Each row below holds a small network's activations on one input, seen along a few directions.
Each table varies a few parts of the input and shows all the possible inputs, shuffled.
A made-up example of a description, with smaller parts first: one of 5 places around a ring, together with either a single point or one of 9 places around a ring or (one of 3 separate values, together with one of 4 places along a line).
Shared parts are said once, and a part with two or three values counts as separate values.
In the rows, 128 means zero.

Other details of the inputs shift rows strongly along two fixed directions, in all tables alike. That doesn't count.

Rows:
r1: [140 109 181  99 162 158 187  74 127 192 160 109  80 163 184]
r2: [159 104 105 121 145 106 105 105 143 149 121 160 160 130 123]
r3: [133 141  94 145  91  93 108 156 143 118 124 143 142 127  93]
r4: [ 72 161 105 141 116 134  90 156 101  86 103 112 137 159 139]
r5: [155 106 109 120 142 111  98 102 145 141 120 166 166 128 129]
r6: [174  90 118 112 141 115 128  97 152 147 151 163 151 114 101]
r7: [110 176  97 158  83  91 100 179 130 126 101 129 138 149 133]
r8: [127 128 183 110 173 170 159  99 108 173 139 108 112 146 200]
r9: [108 168 106 154 102 106 106 185 115 114 102 119 144 130 129]
r10: [125 124 108 137 123 126 109 142 126  85 117 133 145  92  89]
r11: [151 115 106 129 124 110 112 116 150 130 130 155 147 118  99]
r12: [124 129 186 108 173 174 156  99 109 169 139 111 115 145 203]
r13: [157 107 151 106 164 140 130  84 139 172 140 152 146 139 168]
r14: [100 168 103 155 105 106 103 178 114 110  94 115 136 135 133]
r15: [ 69 148 110 142  84 134 109 155 117  57 124 109 110 142  89]
r16: [ 68 203 154 156  76 135 152 172 113 140 116  76  61 180 180]
r17: [128 116 101 135 125 115 120 140 125  92 119 128 137 102  84]
r18: [123 139 177 115 136 159 160 101 131 167 150 116  92 155 181]
r19: [159  82 123 113 144 129 134  98 145 116 144 147 135  94  82]
r20: [131 142 100 144 119 107  98 164 123 113 107 139 167 111 114]
r21: [130 141  91 146  91  92 107 153 143 116 120 143 140 129  94]
r22: [181  92 119 111 156 113 119  96 146 165 139 167 170 121 126]
r23: [144  81 161  98 159 156 161  74 137 136 155 129 103 116 127]
r24: [101 163 167 130 144 157 150 140 102 156 119  93 104 154 196]
r25: [131 120 138 125 116 131 154 131 131 124 145 115 102 120 109]
r26: [126 121 188 108 161 176 191 108 105 158 158  90  86 133 170]
r27: [134 128  97 138 106 102 102 129 147 116 121 150 140 125  98]
r28: [154 102 141 108 162 131 132  84 136 173 135 146 136 146 163]
r29: [ 99 180 117 158  76 111 111 170 134 117 110 121 115 142 133]
r30: [117 182 103 158  80  95  99 188 132 129 106 132 147 142 134]
r31: [133 119 105 135 126 120 118 144 127  93 122 132 145  94  85]
r32: [162 108 112 121 144 112 101 104 146 149 124 167 169 124 128]
r33: [124 124 146 123 121 144 143 120 134 115 140 122 108 115 118]
r34: [ 92 166 159 141  97 145 164 156 116 127 132  84  70 143 149]
r35: [147  85 118 115 158 132 131 103 127 108 132 136 140  96  92]
r36: [103 187 111 159  88 104 100 176 127 132  95 123 133 149 154]
r37: [147  96 113 121 143 125 131 121 126 108 134 134 142  97  87]
r38: [137 122 144 124 118 136 154 132 132 126 151 119 108 113 109]
r39: [112 114  90 125 113 115  87 116 137  90 127 151 147 148  89]
r40: [109 146 162 124 152 154 153 124 104 159 122  97 101 155 190]
r41: [120 137  95 144 123 106  88 151 124 104  98 140 161 116 116]
r42: [122 132 185 115 150 171 185 124 107 152 157  89  89 130 164]
r43: [127 138  95 144 119 101  99 161 122 111 104 137 161 117 111]
r44: [127 121 136 126 117 132 154 127 130 123 141 113  99 123 111]
r45: [145 103 111 121 154 122 100 112 129 119 117 155 171 110 119]
r46: [147  89 160 104 177 162 161  88 119 140 149 119 119 107 133]
r47: [143 131  97 139 106 100 107 136 147 124 125 151 147 121  96]
r48: [ 74 175 104 147  92 117  83 158 117 107  98 122 131 182 153]
r49: [ 69 208 165 151 106 150 149 184  92 146 106  70  84 170 209]
r50: [122 111 184 104 153 169 191  88 123 157 156  92  61 143 161]
r51: [177  90 121 111 141 115 129 101 152 150 155 163 154 112 101]
r52: [ 44 169 181 124 127 190 164 137  81 105 134  56  59 176 186]
r53: [125 119 104 137 103 114 116 135 140  89 123 135 125 106  78]
r54: [157  81 126 111 143 131 130  95 148 111 145 151 135  92  85]
r55: [102 158 108 154  93 116 119 184 115  88 113 107 125 113  99]
r56: [ 79 215 129 169  79 121 118 217 103 120  97  90 119 145 165]
r57: [141 117 106 135 107 113 125 142 141 101 134 138 134  99  72]
r58: [129 118 102 137 105 109 124 139 138  96 124 131 122 108  77]
r59: [143  86 122 113 156 136 122 100 130 101 131 143 147  93  96]
r60: [167  99 147 104 164 130 147  91 135 186 148 143 138 146 160]
r61: [176  93 117 112 157 112 116  93 146 162 133 166 167 123 128]
r62: [143  91 164 102 174 165 154  85 121 133 149 126 125 105 138]
r63: [142 127 125 124 139 115 127 115 133 162 123 137 132 149 155]
r64: [145  85 120 114 156 134 126 100 129 105 132 140 142  95  95]
r65: [158  91 117 112 141 119 115  88 152 133 138 164 147 119 108]
Each input here is: one of 5 places around a ring, together with either a single point or (one of 2 separate values, together with one of 6 places along a line).
The inputs of r23 and r59 match in every part but the place on the ring of 5. If r50 is changed in the same way as r23 into r59, which row does it become? -> r35
The inputs of r18 and r33 match in every part but the place on the ring of 5. If r39 is changed in the same way as r18 into r33, which row does it become? -> r15
List by row number the other rows that have the place on the ring of 5 in common with r14. -> r4, r8, r9, r12, r20, r24, r40, r41, r43, r45, r49, r56
Change only the place on the line of 6 in r21. List by row number the other rows that result. -> r1, r3, r16, r27, r65
Change only the choice among 2 separate values in r11. List by row number the other rows that result. -> r16
Change only the place on the ring of 5 in r26. List by row number the other rows that result. -> r6, r20, r22, r57
